Each row below holds a small network's activations on one input, seen along a few directions.
Each table varies a few parts of the input and shows all the possible inputs, shuffled.
Descriptions start from the smaller parts, as in this example, which fits no table here: one of 5 places around a ring, together with either a single point or one of 11 places along a line or (one of 3 separate values, together with one of 6 places along a line).
Shared parts are said once, and a part with two or three values counts as separate values.

Other details of the inputs shift rows strongly along two fixed directions, in all tables alike. That doesn't count.

Rows:
R1: [  1   8  -9 -15 -12  10   5  -2  -5  13  21]
R2: [ 16  -6  -8 -15 -11  -6  -2  -1   9  11  27]
R3: [ -3 -15  37  23  -1 -12   6  -7  27  -1 -20]
R4: [ -9 -13  31  14  19  17  23 -13   5   4 -24]
R5: [  0  10 -24 -10 -11   4   6  11   9  12  11]
R6: [  7  25 -19 -34  -6 -30 -14  18 -60 -86  -3]
R7: [  0 -17  28  18  11  20  -7 -12   5   4 -25]
R8: [ -7  -4  35  28   2   7  -5  -6   7   1 -24]
R9: [-11  -3  35  24   0   5   3  -6   9  -1 -26]
R10: [ -3  11 -15  -2 -21   2   6   8  14  -3  23]
R11: [ -8  -9  30  37  15   9   4  -9   1  -3 -20]
R12: [ -4  15 -16  -6   2   1  18   3 -15  21  17]
R13: [  7   4  -8 -19 -15  11   4  10   9   8  21]
R14: [ 13   4  12 -14  28 -24 -28  16 -63 -82 -59]
R15: [ 20  23 -15 -37  -7 -29 -26  35 -54 -86   1]
R16: [ -8  -4  37  32  13   7   8  -5   1   3 -21]
R17: [ 25  12 -23 -32  -4 -48 -28  21 -53 -92   7]
R18: [ 11  -5  -7 -19 -13  -8   7  -2  11   9  25]
R19: [ -3  15 -18  -8  -9   1   5   3  -8  21  12]
R20: [  0  10 -23   4   6   6   6   0 -16  19  19]
R21: [  5 -21  20  23  15  -8  -5  -7  20  11 -29]
R22: [-12  -5  28  34  16   8   8 -13   7  -5 -22]
R23: [  3   5 -19  -8  -7  14  -2 -10  -1   8  20]
R24: [  5 -16  35  10   7  18  -5   4  19   4 -26]
R25: [  2  14 -19  -4  -6   3  -4   4 -10  23  14]
R26: [-30 -24  21  -1  14   0  -2 -11  15  17 -38]
R27: [  0 -12  34  14  10  17  -3  -9   6   9 -25]
R28: [  0  14 -17  -1   5   3   9   4 -17  23  18]
R29: [ -3 -17  22  17  11 -11  10  -9  25  10 -33]
R30: [  1 -17  17  21  16  -9  -1 -12  25   8 -32]
R31: [-16  -3 -18 -24  -4  -6 -14   3  -5  27  14]
R32: [ -7  14 -22  -4   2   3  22  -2 -10  18  17]
R33: [ -6  16  -7   2 -10   0  17   1  -8   8  28]
R34: [ -7  -6  16  23  17   9  -3 -11   7   8 -37]
R35: [ 14  -3  22 -32  18 -16 -15  22 -41 -95 -52]
R36: [ -4  14 -19   7 -14   4  -5  -7   1   1  23]
R37: [  3  12 -18 -12 -11   2   3  16   6  16  12]
R38: [ 11   2 -17  -8  -6 -16  -2   5   4  19  18]
R39: [  4   2 -19   5 -14 -15  -3  -7  18  -1  29]
R40: [ -9  14 -13   3  -9   1  20  -3  -6   2  27]
R41: [  2   6 -17  -6   4  13  12  -9  -8   9  26]
R42: [  1 -13  20  21  13  11  -8   6  17   6 -36]
R43: [  0 -16  28  14  11 -13   7  -4  21  14 -32]
R44: [  8  -6 -14 -18 -12  -6  10  -7  14   4  24]
R45: [  2 -15  35  26   2 -11  -3  -6  24  -1 -18]
R46: [  1  10 -19   3 -17   4  -5   5  15  -3  24]
R47: [ -2   6 -15 -14 -11  12   8  -7  -2   8  20]
R48: [ -2 -12  37  17  21  17  10  -8  -1  10 -22]
R49: [  4   7 -16   5 -18   6  -9   9  11   0  26]
R50: [ 11  -1 -16 -10 -11  16  -8   7   8   6  23]
R51: [ -1  10 -16   9 -16   5  -8  -3  -3   5  25]
R52: [  8   2 -19 -13 -10  15  -4   3  13   3  21]
R53: [-27 -22  28  -3  13  -2  -5  -5  10  22 -37]
R54: [-18  -5 -29 -21  -1  -4 -13  -6   1  20  12]
R55: [ -1  12  -9  -4 -22   2   3  12  11   2  24]
R56: [ -6 -14  12 -30  29 -30 -37  13 -52 -69 -56]
R57: [  1   3 -14  -1 -19 -17   8  -4  15  -3  27]
R58: [  1  -9  27  17  12   8  -6  10  16  11 -36]
R59: [ -2  -9  16  19  14  10  -5   2  21   3 -38]
R60: [ 15 -10 -15 -10  -9  -3  -5  -5  10   7  28]
R61: [ -3  13 -26   1   7   5  10  -4 -11  16  17]
R62: [  5   3 -15  -4   3  14   7  -5 -14  11  28]
R63: [ -5  13 -24  -7  -8   2   8  -2  -5  16  11]
R64: [ 12  -7 -18 -13  -7  -5  -1 -10  15   4  25]
R65: [  0   8  -7 -13  -1  10  19  -2 -12  14  26]
Each input here is: one of 5 places around a ring, together with either a single point or (one of 3 separate values, together with one of 4 places along a line).
Changing only the place on the ring of 5 turns R15 into R10. The same change can be made to R24. Which row results?
> R35
Changing only the place on the ring of 5 turns R34 into R25. The same change can be made to R22. Which row results?
> R16
Which other rows does R59 become when the place on the ring of 5 takes its other values? List them by row number.
> R5, R37, R42, R58
Which other rows does R44 become when the choice among 3 separate values takes its other values? List them by row number.
> R29, R57
Which other rows does R3 become when the choice among 3 separate values takes its other values? List them by row number.
> R18, R43
Which other rows does R55 become when the place on the line of 4 takes its other values? List them by row number.
> R3, R9, R33

Rows:
R66: [-12 -14  53  55  12   0  -9 -18  29 -34 -41]
R67: [-25 -14   4  61  -6  28   2 -19  85 110   4]
R68: [-27 -30  13  24   9  81  11 -29  52 123   5]
R69: [ 25 -10  50  22  30  38  -3  -4 -19 -26 -43]
R70: [ -1  33 -18 -35  -2 -30  -1  32 -53 -30  -3]
R71: [  3 -17 -13 -49  14 -53 -39   1 -40 -56 -35]
R72: [-26   2  58  56  19  14  28 -19  -3 -24 -51]
R73: [ -3 -15  10  15   1 -29 -24  12  15  -3 -35]
R74: [ 29  11 -32 -12   6 -33 -14   5 -34 -54  24]
R75: [-12  51 -90 -16 -29   5  25  12 -21  62  78]
R76: [  5 -31  52   8   8   1 -11  20  48 -11 -70]
R77: [-23   4  45  38 -10  14  29 -15  26  19   3]
R78: [ 10 -10 -41 -72 -22  -7  -9   8  17  12  33]
R79: [ 27  35 -22 -28  25 -37  11  11 -97 -96  -9]
R80: [  7   8  18  -7  23  26 -26  35 -45 -40 -51]
R81: [-10  10 -22 -60  12 -28   0  11 -60 -20   4]
R82: [ -1  -1  14  31   0  13  41 -17  28  63  33]
R83: [  6  15 -38  -4 -49 -24 -12  -4   9 -14  62]
R84: [-29 -10   6  -5  37   0  14 -14 -33  13 -40]
R85: [  2  26 -17   8 -31  58   5  -4   6  22  59]
R86: [ 41   3 -40 -37 -33  -9   6  17  20  -5  65]
R87: [ 10 -23  52   9 -10   1  -4   9  40 -54 -33]
R88: [-22 -39  33  12  40  -5 -22 -26  14   7 -67]
R89: [ 27  16 -77 -15 -45 -24   3  -3  14  38 108]
Describe the family of inputs behind these rows.
> one of 4 places along a line, together with either a single point or one of 5 places along a line
Changing only the place on the line of 4 turns R87 into R86. The same change can be made to R85. Which row results?
> R69
Which other rows does R86 become when the place on the line of 5 takes its other values? List them by row number.
> R74, R79, R82, R89

Rows:
R90: [ -9  -2  -6   1  11 -29 -10   8  -2 -15 -29]
R91: [ 12 -19  17 -12  -2 -29 -21  -8  14 -30  -8]
R92: [ 13   4   1   1  14   5 -21  14 -16  -9 -27]
R93: [  9 -21  -2 -13  14   2 -32  -7 -12 -12 -23]
R94: [-14 -17  14  59  14  15  36 -38  48  69   7]
R95: [-24 -29   4  31   1   4   6 -39  60  71  -4]
R96: [-21   3   0  14  10 -15  -4  -4 -15 -27 -15]
R97: [  8  -9  10 -19  -1   2  -8  21  10 -26 -24]
R98: [ 13   2  13 -14   0   5   1  17   5 -26 -23]
R99: [-10  -8   9 -24  13 -12   0  16 -18   0 -30]
R100: [ 21  -6  17  -3  12  11  17  -2  -8 -35  -5]
R101: [ 35  29 -65 -30 -35 -25  12   5 -22 -12 104]
R102: [  3  16   7  15   9  19 -16   4 -29 -18 -20]
R103: [  7   8  22  22 -17 -11   0   5  -7 -36  -7]
R104: [-15  17  19  -5  11   5  14   3 -34 -10 -21]
R105: [-23 -11  24  23   4  26  29 -12  45  93 -10]
R106: [ 16   2  18   4  -7 -25  -8  13   8 -27 -13]
R107: [  9 -22  10 -27   0   2 -12  -3   9 -29 -18]
R108: [ -4   0  17  -6  -1  17  -2   8  -2 -37  -9]
R109: [-20  38 -75  18 -46  15  28 -15  26  86  96]
R110: [  3  14  18   1  -6  19   6   8  -8 -36 -15]
R111: [  3  -2  18 -10  28  -3  23  -7 -35 -10 -12]
R112: [  8  -8  -2  -4  13   2 -28  18 -11  -9 -28]
R113: [ -9 -20   9 -32  14 -13  -5 -10 -19  -4 -25]
R114: [ -1  -4  22  13 -10 -14 -10   5  -1 -38  -1]
R115: [  7  39 -83 -37 -28  10 -22  16 -42   1  87]
R116: [ -6 -21  24  37 -17   4   4  -6  76  60   5]
R117: [-21  -6   6  46   1   8  19 -19  58  75  -8]
R118: [ 22  -4   6  10  28  12  -4  -5 -28 -17  -9]
R119: [-11  39 -72 -59 -27  -6   6  15 -50   7  85]
Describe the family of inputs behind these rows.
> one of 5 separate values, together with either a single point or one of 5 places along a line
Changing only the choice among 5 separate values turns R101 into R111. The same change can be made to R116. Which row results?
> R99
Which other rows agree with R112 in the choice among 5 separate values? List them by row number.
> R92, R93, R102, R115, R118
Which other rows does R113 become when the place on the line of 5 takes its other values? List them by row number.
> R99, R104, R105, R119
